These are the activations of a small neural network, seen along a few directions. Each row is one input.
In each table, some parts of the input vary, and every possible input appears once, in random order.
Descriptions start from the smaller parts, as in this example, which fits no table here: one of 8 places around a ring, together with either a single point or one of 9 places around a ring or (one of 2 separate values, together with one of 6 places along a line).
Shared parts are said once, and a part with two or three values counts as separate values.

Other details of the inputs shift rows strongly along two fixed directions, in all tables alike. That doesn't count.
To show where, the next rows are all for the same input, with only those details redrawn:
[-2 -4 -1 -4  7 -3 -1 -3  7 -2 -1]
[-2 -4 -1 -4  8 -3 -1 -3  7 -2 -1]
[-2 -4 -1 -4  7 -3 -1 -3  7 -2 -2]
[  4   8  32 -12  -1  12  14  22 -19  -6  15]
[-25  10 -20   8 -26   0  28  62   7  24 -73]

Table:
x1: [ 0 -4 -4 -4  7 -2 -2 -2  7 -2 -3]
x2: [  6   4  -1   9  -2  -9 -12   0   4  -9   0]
x3: [-4  1 -8  5 -3  7 -1 -7  3  5  5]
x4: [-10  -2  -6   2  -2   2  -1  -8   8   0   6]
x5: [-12  -1  -2   3  -3   2  -1  -7   7   3   4]
x6: [-3 -5 -8 -4  1  0  2 -7 -4  4  4]
x7: [  5   9  25 -11  -8  17  19  21 -35   3  17]
x8: [ 10   8  -7  10  -7   3   0 -15   1   6   0]
x9: [-4 -4  1 -2  8 -4 -3 -6  8 -1 -1]
x10: [ 4 -4 -3 -1  9  0 -3 -5  4  1 -2]
x11: [-6 -7 -9 -3  2 -3  0 -9  0  4  2]
x12: [  9   9  -6  10  -8   2  -2 -17  -3   5  -1]
x13: [  0  -5 -11  -1   2   1   1 -11  -5   8   2]
x14: [-2 -4 -1 -4  7 -3 -1 -3  7 -2 -1]
x15: [  9   0  -1   6  -4  -8 -12   0   8  -6  -1]
x16: [  5   3  -2  10   1 -11 -11  -2  -1  -9  -2]
x17: [ 19   6  30  -3 -10   6   2  19 -19  -9  18]
x18: [  1  13  26  -5 -10  21  15  18 -24  -1  22]
x19: [ 3 -3 -3 -2  8  0 -2 -3  4  0 -3]
x20: [ 11  -4  -3   6  -4  -8 -10  -1  -1  -4  -4]
x21: [-7 -1 -7  1 -2  4 -1 -8  6  0  6]
x22: [-8 -5 -5 -1  1 -3  0 -9 -2  6  2]
x23: [  7  -1  -3   8  -1 -11 -11  -4  -4  -7  -4]
Question: What is each input in this table made of?
Answer: either one of 2 separate values or one of 6 places around a ring or (one of 3 separate values, together with one of 5 places along a line)
Question: Change only the choice among 3 separate values in x5. List by row number the other rows that result.
Answer: x9, x22

Table:
x24: [-4  0  3 -2  4  1  1 -5  3  0  4]
x25: [-13 -10 -46  15   2 -22 -13  -9  36   8 -48]
x26: [ 4 -3  2 -1  0 -4 -2  1  0 -2  0]
x27: [ 5  1  2  2  0 -2 -1 -1 -7  0  0]
x28: [ 7  3  0  3 -1  0 -2 -5 -4  0  2]
x29: [ 6  0  3 -2  2 -2  0  1 -8 -3  1]
x30: [ 9  4  0  3 -1  0 -3 -7 -3 -1  5]
x31: [ 2  3  8  2 -1 -2 -1  5 -2 -3 -1]
x32: [-13 -11 -49  19  -2 -19 -19 -17  34   7 -34]
x33: [-6  2 -2  1 -3  2  3 -3 -6  3  4]
x34: [-3 -4  1 -5  6  2  1 -1  1 -2  5]
x35: [ -1   5   5   3 -13   2   3  13  -7   0  -1]
x36: [ 4 -2  3  1 -2 -2 -2  2 -1  0  1]
x37: [  1   0   1   5   2  -5 -12 -15   4  -8  11]
x38: [-2  0 -1 -2  1  3  4 -3 -5  5  1]
x39: [ 5  0  1  3  0 -1 -4  2 -1 -3  0]
x40: [-3  0  2 -2  1  5  3  4 -1  2  1]
x41: [-2  3  0  0  1  4  2 -4  4  0  3]
x42: [-2 -1  2 -3 -1  4  3 -1  0  3  3]
x43: [-2 -2  1 -3  3  2  3 -4 -6  4  4]
x44: [-3  1  4 -2  3  2  1 -6  3 -1  5]
x45: [-3 -4  1 -5  3  0  1 -2  1  2  4]
x46: [-21 -10 -45  12   2 -17  -7  -8  36  14 -45]
x47: [-2  1  3 -1  3  3  1 -6  3 -1  6]
x48: [ 5  1  2  0  0 -2  2  4 -7 -1 -3]
x49: [ 3  3  8  0  1 -3 -1  4 -2 -5  1]
x50: [-1  0  0 -2  1  4  3 -5 -5  4  3]
x51: [ 6  0  4  2  1  0 -6 -2 -1 -4  5]
x52: [ 7 -5  2 -3  4 -4 -5 -5  1 -5  5]
x53: [-3 -1  2 -4  4  2  2  4 -1  0  4]
x54: [ 6  1  0  3 -1 -2 -2 -3 -5  1 -1]
x55: [ 2  4  6  3 -2 -2 -1  3 -1 -3 -2]
x56: [-7  1  1  1  0  1 -1 -6  2 -2  7]
x57: [ 5 -3  1  0  4 -3 -5 -1  1 -5  3]
x58: [-5 -1  4 -2  5  0  0 -4  3 -1  5]
x59: [-2  1  1 -1 -1  6  3  3  0  1  2]
x60: [-4 -1  4 -6  6  0  2 -1  2 -3  3]
x61: [-2 -1  0 -5  4  1  3 -2 -6  3  3]
x62: [ 5  5  4  3 -1  0 -3 -3  2 -4  3]
x63: [-1  2  0 -1 -1  7  4  3  0  1  3]
x64: [-1 -1  1 -2 -2  5  3 -1  1  3  3]
x65: [-5 -1  4 -4  5  0  3  0  3 -2  2]
x66: [ 1  4  6  1 -1 -3  2 10 -2 -4 -5]
x67: [ 0  1  0 -2 -2  5  4 -1  1  2  4]
x68: [-3 -5  1 -6  4  1  2 -2  2  1  4]
x69: [-4  0  1  0  0  4 -1 -2 -2 -3 11]
x70: [ 5 -1  2  1 -3 -2 -2  1 -1  0  0]
x71: [-2 -3  1 -3  0  3  2 -1  1  3  3]
x72: [-3 -4  2 -4  2  1  1 -2  1  2  4]
x73: [ 4  5  6  3 -3  1 -1  2  0 -3 -1]
x74: [-17  28  12   8 -44  13  42  90 -22  22 -64]
x75: [ 1  2 -1 -1  1  5  3 -7 -3  2  6]
x76: [-3 -2  2 -3  3  3  1  1  0  0  5]
x77: [ 7  3  1  3 -2  2 -3  0  0 -3  3]
x78: [ 7  3  3  1 -5  2  0  1 -1 -1  3]
x79: [-1  1 -2 -1  1  5  4 -5 -3  4  2]
x80: [ 5  0  3  1 -4 -1 -2  0 -1 -1  1]
x81: [-2 -7 -1 -7  6  0  0 -6  3 -1  5]
x82: [ 4 -1  2 -1 -1 -4 -2  3 -1 -1  0]
x83: [-2 -1  2 -6  4  3  6  1 -7  2  2]
x84: [ 5 -3  2 -2  5 -3 -5  0  0 -6  3]
x85: [ 5 -1  1  0  3 -4 -6  0  0 -5  3]
x86: [-2 -3  0 -7  5  2  5 -1 -6  1  1]
x87: [-6  2  3 -1 -7  4  5  5 -4  1  6]
x88: [-2  1  4 -2 -1  6  4  5 -1  1  2]
x89: [ 5 -1  4  1  2 -1 -6  0 -1 -4  5]
x90: [ 6  2  2  3 -1  2 -4  0  0 -3  3]
x91: [ 2  2 -2  5 -4 -3 -5 -7 -5 -2  5]
x92: [ 5  1  0  1  1 -4 -1  0 -6  0 -1]
x93: [ 6  2  4  1 -4  1 -1  0 -2 -1  3]
x94: [-2 -4  0 -6  7  2  0 -1  2 -2  4]
x95: [ 7  2  0  3 -1 -2 -3 -6 -4  0  1]
Question: What is each input in this table made of?
Answer: one of 2 separate values, together with one of 4 places along a line, together with either a single point or one of 8 places along a line
Question: Changing only the choice among 2 separate values turns x45 into x82. The same change can be made to x68. Which row results?
Answer: x26
Question: Which other rows agree with x65 in the choice among 2 separate values and the place on the line of 4? List them by row number.
Answer: x24, x41, x44, x46, x47, x56, x58, x60
Question: Change only the place on the line of 8 in x94. List by row number the other rows that result.
Answer: x34, x40, x53, x59, x63, x76, x88
Question: Change only the place on the line of 8 in x57. List by row number the other rows that result.
Answer: x39, x51, x77, x84, x85, x89, x90
Question: Which other rows agree with x28 in the choice among 2 separate values and the place on the line of 4? List them by row number.
Answer: x27, x29, x30, x48, x54, x91, x92, x95
Question: Change only the choice among 2 separate values in x83. List by row number the other rows that result.
Answer: x48
Question: Change only the choice among 2 separate values in x72. List by row number the other rows that result.
Answer: x36
Question: Change only the place on the line of 4 in x91. List by row number the other rows that result.
Answer: x32, x35, x37

Table:
x96: [ 18  29  53  -5 -35  15  32  82 -52  -3 -12]
x97: [ 31  -2  23  -2  17 -10 -27 -31 -11 -29  45]
x98: [ 27   5  24   6   8  -3 -25 -32   0 -28  45]
x99: [ -6  19  59 -29 -13  33  55  78 -53   9   0]
x100: [ 26   4   0  11  -3  12 -18 -58 -22  -2  57]
x101: [  4 -15  24 -24  35   4  -9 -33  -4 -20  56]
x102: [-40  -3 -43   2 -21  -4  33  66  21  36 -98]
x103: [-15  18  56 -24 -17  30  46  71 -44   4   9]
x104: [  4 -11  29 -20  30   7 -10 -35   1 -20  63]
x105: [ 27  -3  28   0  14  -7 -26 -32 -10 -28  51]
x106: [  8 -19 -66  25  12 -39 -37 -41  46   6 -51]
x107: [-29 -23 -66  12  19 -19 -23 -44  67  11 -36]
x108: [-51  14 -57  15 -48  20  50  45   2  61 -85]
x109: [ -2 -15 -64  32   3 -38 -40 -38  57   1 -44]
Question: What is each input in this table made of?
Answer: one of 2 separate values, together with either a single point or one of 6 places along a line
Question: Changing only the choice among 2 separate values turns x104 into x109. The same change can be made to x102. Which row results?
Answer: x96
Question: Change only the choice among 2 separate values in x107. List by row number the other rows that result.
Answer: x98
